Each row below holds a small network's activations on one input, seen along a few directions.
In each table, some parts of the input vary, and every possible input appears once, in random order.
A made-up example of a description, with smaller parts first: ring(5) and (point or ring(11) or (values(3) and line(6))).
Shared parts are said once, and a part with two or three values counts as separate values.

Other details of the inputs vary at random and push rows far along three fixed directions, the same in every table; ignore that.
To show where, the next rows are all for the same input, with only those details redrawn:
[ 35  27  -9  66   7  -3 -36 -60  -1  -4 -30   1]
[-64  23 -42  36 -43  37 -44   4  18  69  50 -72]
[ 36  25  -9  67  12  -2 -33 -60  -3  -5 -39   2]
[-42  11 -26   5  -9  28   3  16 -17  50  34 -34]
[ 36  25  -9  66   9  -3 -34 -59  -1  -6 -31   3]
[ 51 -19  23  60 -17  -7  11 -10  32 -29  99  22]
[ -1  12 -11   0  36  10  29 -11 -53  22 -40   9]
[  0  12 -11  -1  40  10  31 -11 -55  20 -43  11]

Table:
R1: [-45  20 -41 -44   3  43   7  43  -6  72  11 -47]
R2: [-67   0 -27 -42 -25  40  -5  40 -18  34  31 -38]
R3: [ -3  13  -8 -19  47 -12  25  -4 -39  18 -56   6]
R4: [ 43  40  -9  43  15   7 -38 -50  15 -12 -31  10]
R5: [ 46 -34  34   3 -41 -24  -9   3  70 -61  74  26]
R6: [ 40  10  -6  34   3 -26 -50 -47  13 -23 -56  -6]
R7: [ 56 -52  21  29 -40 -24  -4 -10  30 -56  76  11]
R8: [-49  24 -17  -6 -18  29 -16  24  37  32  36 -32]
R9: [ -1   1   5 -47  25 -10  19  12 -13   1 -65   9]
R10: [ 29  28   1 -26  47  -4  25  -6  -7  -7 -67  27]
R11: [ 16   6  -5 -35  12   7   2  12  13  -4 -35   4]
R12: [ -2  10  11   0 -14  -7 -36 -27  22 -27 -45   1]
R13: [ 50 -12  27  37 -16  -2   0  -2  44 -44  88  26]
R14: [-18  13  -3  -7  43 -10  27  -4 -48  12 -46  20]
R15: [-17  24  12  25   3 -18 -28 -25  15  -8 -47   6]
R16: [-56  24 -39 -31   4  48   8  40  -7  76  24 -40]
R17: [ 48 -39  13 -30  -9  15  40  53  27 -17  90  14]
R18: [ 51  23 -13  53  17  -6 -32 -54   6  -1 -44  -7]
R19: [ 34  14 -20  -2  -7   4 -46 -23  14   1 -42 -12]
R20: [ 22 -23  41 -21  13  -9  63  36  16 -43  62  53]
R21: [-90   0  -4 -86  35  17  81  73 -52  61 -10   0]
R22: [-13  13  -5  -6  51  -9  30  -2 -40  24 -49  18]
R23: [-78  14 -19  -3 -64  28 -54  18  46  26  38 -56]
R24: [-36  41 -23  27 -32  23 -55  -1  69  40  36 -47]
R25: [-74   4 -15  -3 -16   6  -9  24 -19  37  20 -30]
R26: [ 44 -44  33  39 -46 -19  -6 -10  25 -63  88  13]
R27: [ 49 -49  24 -42   1  -9  51  33   1 -44  58  41]
R28: [  6 -48  56 -22  -5 -21  55  36   3 -56  48  52]
R29: [ 41  19  -1   7  -5 -17 -49 -38  38 -26 -65   8]
R30: [ 14 -33  19  -7  13   7  76  40 -22  -1  85  31]
R31: [ 23 -62  36 -30  -6 -35  49  29 -15 -51  54  40]
R32: [ 19  -7   1 -25  28 -29   5 -15 -41 -17 -78  19]
R33: [-27 -12  26 -41  12 -18  16   4 -31 -16 -71  19]
R34: [ 18  38  11  48  22 -20 -33 -45  37  -6 -57   9]
R35: [ 12 -56  47 -20  -7 -30  51  30 -22 -56  58  43]
R36: [-65  14 -34  34 -57  28 -52   7  16  53  63 -71]
R37: [ 27 -20  -6 -64  56   0  78  25 -80   4 -56  28]
R38: [ 41  25 -10  69  20  -1 -31 -57   4   7 -42   0]
R39: [ 25 -31  28   2 -42   2  -1  18  40 -42 103   6]
R40: [-96 -29  -6 -85  12  13  64  68 -94  37 -12   1]
R41: [ 26   5  -4  56 -12  -9 -49 -62 -17 -38 -49   2]
R42: [-57  -1 -11   1 -65  -4 -74  -6  53  20   0 -58]
R43: [-44  -3 -46   4 -61  22 -62  10  24  53  32 -83]
R44: [ 16  21  13 -18  48 -19  24  -9  -8  -4 -72  23]
R45: [ -6  -5   7 -53  23 -18  15  10 -21  -2 -82  18]
Q: What do these inputs look like to the network?
A: ring(5) and ring(9)
Q: Changing only the ring(5) part turns R6 into R17. The same change can be made to R31. Which row results?
A: R27
Q: Changing only the ring(5) part turns R35 into R12. The same change can be made to R25. Which row results?
A: R20
Q: Change only the ring(5) part in R19. List by row number the other rows that result.
A: R29, R32, R43, R45

Table:
R46: [ 15  17 -11  55 -18 -14 -64 -54  10 -20 -32 -10]
R47: [-45  -2 -16 -31   4  14  15  14 -37  34 -17 -19]
R48: [-34  -7 -18 -62  -3  12   3  35 -11  21 -30 -17]
R49: [-55   2  -8 -26   7   8  18  16 -36  34 -26 -18]
R50: [-66  15 -14   3 -67  13 -74  14  70  27  34 -69]
R51: [ 49  -2   9  49 -19  -4 -33 -31  30 -34  29   4]
R52: [ 39  29 -13  60 -12  -2 -64 -56  31  -3 -31 -18]
R53: [-74  -3 -11  -5 -45  25 -10  39  25  41  85 -47]
R54: [-24  14 -31 -36  19  23  22  29 -20  51 -15 -23]
R55: [ 25  15  15  -9  57 -15  41 -15 -42 -14 -77  50]
R56: [ 23 -38  40  16  -7 -27  33  14   7 -45  72  36]
R57: [ 16 -19   2 -29  37 -11  42   2 -68 -14 -48  29]
R58: [ 54 -18  25  12  11  -8  40  17  33 -28  74  39]
R59: [-32  -6 -20 -33   1  16  15  17 -42  35 -20 -23]
R60: [ 18 -15  31 -16  21  -2  63  42  14  -9  72  36]
R61: [ 24  33 -13  57 -10  -1 -60 -55  31  -3 -33  -8]
R62: [ 42 -29  30  13  -4 -10  34   9  15 -44  74  36]
R63: [  26   15    2  -18   28  -17  -20  -36  -11  -30 -110   23]
Q: What do these inputs look like to the network?
A: values(3) and (point or line(5))
Q: Changing only the values(3) part turns R51 into R53. The same change can be made to R48. Which row results?
A: R50
Q: Which other rows agree with R47 in the values(3) part? List them by row number.
A: R46, R58, R61, R62, R63
Q: Change only the values(3) part in R54. List by row number the other rows that result.
A: R58, R60
